Each row below holds a small network's activations on one input, seen along a few directions.
In each table, some parts of the input vary, and every possible input appears once, in random order.
Descriptions start from the smaller parts, as in this example, which fits no table here: values(2) and (point or ring(11) or (line(4) and ring(8))).
Shared parts are said once, and a part with two or three values counts as separate values.
In the rows, zero is written as 128.

Other details of the inputs vary at random and push rows far along three fixed directions, the same in every table; ignore that.

Rows:
R1: [116 163 131 115 157 132 156 145 199 116 160 115]
R2: [152 135 124 152  85 154 110 139  86 111 103 142]
R3: [ 87 147 143  99 155 118 164 160 192 124 156 116]
R4: [130 124 138 140  73 130 115 137  74 116 101 148]
R5: [155 137 123 149  80 151 110 142  88 117 110 144]
R6: [130 122 135 141  73 130 112 139  75 118 102 153]
R7: [113 165 130 119 162 130 153 150 195 119 162 117]
R8: [ 66 164 132 166 140 143  70 105 116  40 225 158]
R9: [ 41 150 146 151 135 126  79 109 109  41 214 157]
R10: [128 125 136 144  77 129 113 140  73 116  97 150]
R11: [113 161 131 114 159 135 153 150 193 119 166 112]
R12: [174 114 131  85  97 130 197 192 161 198  42 110]
R13: [169  73 102 134 206  98 102  34  98 189 151  98]
R14: [126 119 132 142  77 135 113 136  75 112  93 149]
R15: [ 90 149 142  98 153 115 167 153 198 121 150 119]
R16: [154 135 125 150  79 153 113 132  89 111 104 140]
R17: [198 132 121 100 105 146 193 188 166 193  45 101]
R18: [154 133 122 151  79 153 111 134  90 113 105 146]
R19: [ 87 145 141  98 153 121 167 154 198 121 149 117]
R20: [ 86 149 146  95 156 115 150 155 210 120 136 111]
R21: [131 121 133 140  73 131 112 135  77 115  99 155]
R22: [ 87 145 138  99 154 121 165 156 201 123 150 122]
R23: [154 136 129 150  78 147  93 130  95 108  92 135]
R24: [145  59 108 116 208  80 117  45 104 194 131 102]
R25: [125 118 135 141  80 136 112 141  73 112  95 148]
R26: [166  69  97 134 210 102 104  35 102 186 142  98]
R27: [169  72  99 134 207  98 101  37 101 191 153 104]
R28: [169  71  97 133 206  98 101  34 104 187 149 105]
R29: [ 69 170 132 170 140 135  72 100 116  38 218 157]
R30: [199 128 123  97 102 150 195 183 169 189  45 100]
R31: [126 122 135 141  78 133 113 144  72 115  99 147]
R32: [ 87 143 140  98 157 122 163 160 197 123 153 122]
Each input here is: values(2) and (point or (values(3) and ring(5))).
Changing only the values(2) part turns R24 into R29. The same change can be made to R20. Which row results?
Answer: R23
Change only the values(2) part in R30. List by row number the other rows that result.
Answer: R9

Rows:
R33: [115 129 129 129  95 127 137 133 105 128 114 146]
R34: [122 106 125 123 148 126 119  95 139 148 129 109]
R35: [132 135 142 136 107 132 116 139 108 115 104 118]
R36: [132 125 144 123  94 129 134 136 108 126 124 146]
R37: [127 120 136 129 106 134 107 137 121 117 102 148]
R38: [125 105 130 108 152 105 134 105 124 151 139 134]
R39: [155 148 125 136 104 129 121 146 112 129 126 146]
R40: [146 129 125 142 105 143 136 130 116 108 113 132]
R41: [139 133 125 146  98 151 115 128 124 123 112 130]
R42: [129 127 136 132 106 122 104 148 115 122 106 143]
R43: [153 112 107 122 155 124 127  99 139 140 144 132]
R44: [126  97 120 106 150 111 127 101 133 140 134 128]
R45: [137 107 109 133 147 124 134  95 139 145 142 118]
R46: [116 126 127 129  98 140 113 129 117 121 101 133]
R47: [ 30 160 137 150 160 127  84 111 164  50 211 151]
R48: [ 82 177 151  99 134 130 187 184 199  98 141 131]
R49: [126 103 129 107 155 119 112 102 137 144 126 122]
R50: [151 138 113 141 111 145 135 130 116 107 110 139]
R51: [127 132 138 121  99 117 120 147 105 128 117 142]
R52: [129 134 129 135  92 136 139 130 108 129 124 138]
R53: [125 125 135 137 115 137 116 134 115 109  91 137]
R54: [106 156 142 122 134 124 143 174 170 109 111 122]
R55: [174 156 115  88 142 135 207 196 235 198  71  88]
R56: [142 150 139 127 108 127 138 160 142 131 133 134]
R57: [118 111 119 131 158 105 113 112 135 153 123 117]
R58: [151 131 114 136 171 121 116 107 132 140 130 109]
R59: [151 153 123 145 113 132 130 143 107 121 115 135]
R60: [134 110 135 116 152 110 110 110 133 149 137 110]
R61: [136 116 119 135 149 118 140  99 130 156 148 125]
R62: [115 110 125 135 120 152 127 167  94 125 118 141]
R63: [114  92 117 114 170 136 131 130 109 152 142 115]
R64: [ 94 167 138 113 144 169 176 212 198 107 168 120]
R65: [139 120 118 138 153 119 115 106 138 154 139 106]
R66: [144 135 106 143  99 145 131 128 121 118 117 143]
R67: [115 106 120 129 154 105 138 104 128 155 132 135]
R68: [128 114 128 128 101 127 123 137 118 113 109 154]
R69: [155 125 116 126 162 119 108 110 137 148 141 120]
R70: [151 120 117 124 158 118 134 103 130 151 149 139]
R71: [121 129 135 134  91 132 139 131 107 129 120 140]
R72: [125 135 136 140 112 116 127 147 102 120 103 139]
R73: [133 122 142 124  97 142 111 131 119 118 111 134]
R74: [146 145 135 146 108 130 130 143 106 122 117 129]
R75: [ 35 191 150 145 170 128  90 125 170  27 239 127]
R76: [172 143 138  65 136 128 205 200 233 195  76  81]
R77: [153 118 115 123 161 132 112 100 144 143 137 126]
R78: [129 130 137 122 102 125 105 145 112 122 109 135]
R79: [141 122 128 122  93 139 127 130 117 114 123 138]
R80: [137 123 128 124 159 109 132 107 119 146 139 105]
R81: [128 118 125 130 112 164 131 160  93 125 131 125]
R82: [137 123 119 138 151 111 128 107 129 160 147 114]
R83: [140 131 138 123  95 133 134 135 109 125 128 144]
R84: [150 117 127 127 156 116 109 110 137 150 143 113]
R85: [149 124 114 132 170 135 120  97 138 135 126 115]
R86: [140 108 128 113 151 128 114  98 139 143 137 114]
R87: [143 118 127 134 161 118 143 100 124 144 141 121]
R88: [128 130 137 131 104 113 118 150 108 128 114 150]
R89: [117  98 110 126 152 110 132 101 137 144 126 128]
R90: [130 141 128 137  92 128 126 138 106 132 124 128]
R91: [124 100 118 124 163 110 135 102 131 132 120 125]
R92: [138 127 127 131 101 141 135 127 111 106 112 127]
R93: [144 151 115 147 102 132 126 141 111 133 122 139]
R94: [126 102 129 118 157 102 133 108 128 151 136 142]
R95: [ 89 171 133 106 118 144 176 174 214  97 154 121]
R96: [133 112 135 115 150 102 124 111 124 155 145 118]
R97: [126 135 136 130 111 127 114 142 106 114  98 123]
R98: [131 131 127 135  95 149 115 125 119 121 112 125]
R99: [144 116 125 133 164 132 121  97 138 136 128 108]
R100: [ 42 162 144 139 156 128 111 112 158  34 219 139]
R101: [130 128 141 132 106 145 119 128 113 110 101 123]
R102: [129 131 143 132 103 131 143 133 102 118 113 136]
R103: [123 103 119 114 158 113 136  98 127 131 124 117]
R104: [138 133 135 133 106 149 119 127 114 109 105 121]
R105: [123 118 128 119 162 100 130 110 117 146 129 113]
R106: [123 136 134 137  92 124 126 139 106 132 120 130]
R107: [148 110 127 124 155 129 113 100 144 145 139 119]
R108: [116 136 128 132  96 120 124 142 104 132 113 135]
R109: [150 147 123 142 113 140 142 134 108 118 115 145]
R110: [120 141 137 110 166 118 159 132 186 137 173 127]
R111: [118 133 128 133  99 128 110 140 111 126 105 128]
R112: [ 94 131 135 163 123 114  50  77  54  75 205 155]
R113: [135 116 128 122 157 117 144  98 120 142 140 116]
R114: [133 116 134 122  92 134 127 131 116 114 119 140]
R115: [130 138 142 135 104 123 130 141 101 121 113 125]
R116: [140 124 107 135 155 121 139  98 130 155 145 132]
R117: [148 104 118 123 150 121 128 100 139 141 146 125]
R118: [128 167 141 128 130 139 146 170 175 111 126 112]
R119: [122 108 128 127 166 104 141 106 122 143 126 131]
R120: [142 122 106 134 158 134 117  95 144 147 132 119]
R121: [117 133 128 142 101 116 123 145 107 132 110 143]
R122: [123 120 125 133  89 137 131 126 115 118 115 133]
R123: [121 113 131 130 111 160 131 161  92 126 127 128]
R124: [ 83 175 146 117 118 135 146 177 195 103 148 116]
R125: [132 138 127 138  95 137 112 136 113 126 116 120]
R126: [124 128 135 127 110 140 117 131 112 109  94 129]
R127: [142 129 112 139 121 169 130 162  98 126 130 137]
R128: [116 100 111 116 147 114 133  97 133 144 130 121]
Changing only one part turns R126 into R99. The same change can be made to R111. Which row results?
Answer: R65
Changing only one part turns R95 into R45. The same change can be made to R90. Which row results?
Answer: R82
Changing only one part turns R66 into R128. The same change can be made to R70. Which row results?
Answer: R38
What do these inputs look like to the network?
Answer: line(6) and (point or (values(3) and ring(5)))
Change only the values(3) part in R103. List by row number the other rows that result.
Answer: R44, R128
Change only the line(6) part in R74. List by row number the other rows that result.
Answer: R59, R72, R80, R105, R115
Start at R67 and move only the line(6) part, one step at a time. The first step leads to R33. Which rows follow, in order?
Answer: R71, R52, R61, R116
Change only the values(3) part in R94. List by row number the other rows that result.
Answer: R67, R119
